Each row below is a small network's average activation on inputs in which a field has the value named, seen along a few directions.
Values that are neighbours, or in one group, have similar rows; names and order tell nothing.
In the rows, 500 means zero.
Random noise pushes rows far along 11 fixed directions. That doesn't count. These rows show it; they differ only by the noise:
[597 474 397 377 647 448 527 395 350 634 465 405 404 398 875 438 313 672
 609 757 334 488 598 575 556 424 412]
[603 589 235 834 396 562 540 561 372 288 597 461 534 437 629 687 527 727
 481 350 568 352 750 460 491 594 287]
[729 308 477 195 800 637 281 302 555 563 213 349 567 495 543 597 318 589
 727 622 578 353 669 877 451 384 605]
[455 321 485 295 496 623 565 431 434 744 444 698 631 383 439 333 440 481
 504 455 254 577 426 696 722 459 435]
[556 430 600  99 482 488 352 466 502 753 306 570 500 555 440 369 444 497
 452 712 473 668 431 594 568 493 351]
[528 410 646 511 301 977 396 333 621 225 423 581 691 675 159 554 660 371
 566 498 565 620 563 853 328 704 354]
[195 521 643 279 427 498 412 261 532 682 319 404 318 693 600 277 418 437
 757 562 211 419 395 408 555 368 476]
[786 543 442 278 697 401 398 536 461 429 507 715 676 323 403 390 444 647
 324 554 482 871 724 627 539 426 266]
[549 518 382 550 359 474 541 562 360 611 563 498 486 447 661 495 512 623
 438 567 497 518 525 486 573 627 287]
[343 539 544 440 604 533 453 296 563 480 451 434 530 540 525 468 421 481
 702 410 406 371 538 493 444 315 679]
[536 530 505 679 714 476 773 523 448 503 772 386 729 376 651 503 436 384
 247 591 774 635 614 555 340 398 735]
[404 319 540 648 394 498 454 551 473 536 440 219 349 628 631 504 554 533
 683 516 536 252 328 713 554 730 575]
[396 618 496 431 341 564 462 472 511 550 430 567 534 600 427 589 495 507
 424 493 570 440 506 297 448 430 449]


Values of Z:
z4: [611 541 372 532 458 294 566 540 404 793 749 582 514 295 595 201 619 512
 475 418 395 804 551 526 706 670 123]
z13: [335 580 459 743 335 434 669 348 419 693 794 378 477 421 789 369 615 452
 730 431 433 469 419 511 532 678 474]
z24: [433 519 539 608 521 445 415 470 566 265 471 474 365 554 500 668 561 555
 779 370 437 300 353 497 439 509 797]
z16: [565 559 476 444 399 744 458 358 541 475 407 520 440 555 424 525 534 405
 576 524 390 500 594 473 426 538 306]
z7: [215 472 691 343 385 568 486 415 596 494 257 548 438 779 275 404 480 279
 491 351 430 463 469 336 512 303 541]
z9: [577 356 571 375 727 375 410 575 542 356 334 658 482 477 313 509 451 506
 527 409 442 513 460 659 593 341 657]
z6: [354 501 476 534 396 691 501 369 526 466 427 524 502 597 453 482 508 487
 585 399 348 424 531 475 540 467 472]
z1: [625 631 501 497 828 401 318 368 670 335 400 216 444 619 498 488 443 497
 593 444 703 480 823 443 357 322 483]
z10: [581 463 471 472 555 425 411 557 586 652 495 369 547 501 435 399 516 471
 481 368 652 531 580 553 558 576 402]
z21: [465 694 656 520 386 345 427 486 573 435 702 533 490 476 488 459 628 496
 631 660 514 637 348 371 317 619 527]
z11: [470 704 594 386 502 391 421 356 602 551 574 460 418 501 591 539 509 481
 653 745 573 525 456 301 281 443 574]
z23: [666 610 322 541 519 419 519 671 380 387 530 621 521 361 611 757 408 789
 323 612 576 445 581 339 493 448 468]
z2: [411 379 534 628 309 343 562 727 359 329 578 747 318 418 491 464 613 650
 558 457 172 504 190 529 716 703 482]
z8: [381 626 553 586 245 389 418 550 541 546 579 484 524 576 399 528 679 483
 526 380 665 458 393 387 445 692 491]
z3: [556 459 398 446 487 410 652 560 398 856 500 442 483 513 677 504 449 380
 263 513 712 540 530 368 575 434 492]
z18: [610 584 568 517 557 516 493 551 520 288 628 572 483 456 410 407 577 459
 373 591 395 775 508 493 430 560 413]
z12: [646 577 515 305 514 321 169 679 663 420 222 529 356 688 301 766 528 655
 413 591 800 401 428 339 457 482 563]
z17: [570 683 308 574 458 429 594 471 434 718 678 448 597 444 697 503 502 497
 289 487 716 590 689 285 499 471 367]
z15: [421 191 508 828 698 530 773 711 427 316 495 403 406 441 512 348 416 405
 419 351 236 386 473 692 695 472 570]
z22: [506 353 548 544 324 516 336 714 512 413 326 379 293 620 400 518 579 528
 535 507 449 360 330 564 574 752 368]
z20: [555 765 505 451 654 242 458 498 495 462 732 423 458 336 695 463 481 547
 536 650 494 619 483 261 320 455 673]
z5: [802 541 497 131 440 541 261 589 583 736 245 483 479 554 366 856 471 487
 369 787 943 383 469 348 293 531 488]
z14: [482 480 583 621 445 751 708 503 475 302 572 541 486 529 565 580 448 453
 388 844 440 557 485 507 375 536 457]
z19: [408 553 416 509 456 490 633 323 433 771 635 449 574 436 694 472 478 389
 588 289 481 452 551 379 523 419 611]
Each value of Z is a pair of two hidden parts, and every pair occurs once (6 first parts, 4 second parts).
Question: z11 and z9 share the first part; z11 and z4 share the second. Which value has the first part of z4 and the second part of z9?
Answer: z24
Question: z23 and z7 share the first part; z23 and z17 share the second. Which value has the first part of z17 and the second part of z7?
Answer: z3
Question: z10 and z20 share the first part; z10 and z1 share the second. Which value has the first part of z1 and the second part of z20?
Answer: z18
Question: z21 and z15 share the first part; z21 and z14 share the second. Which value has the first part of z14 and the second part of z15?
Answer: z22
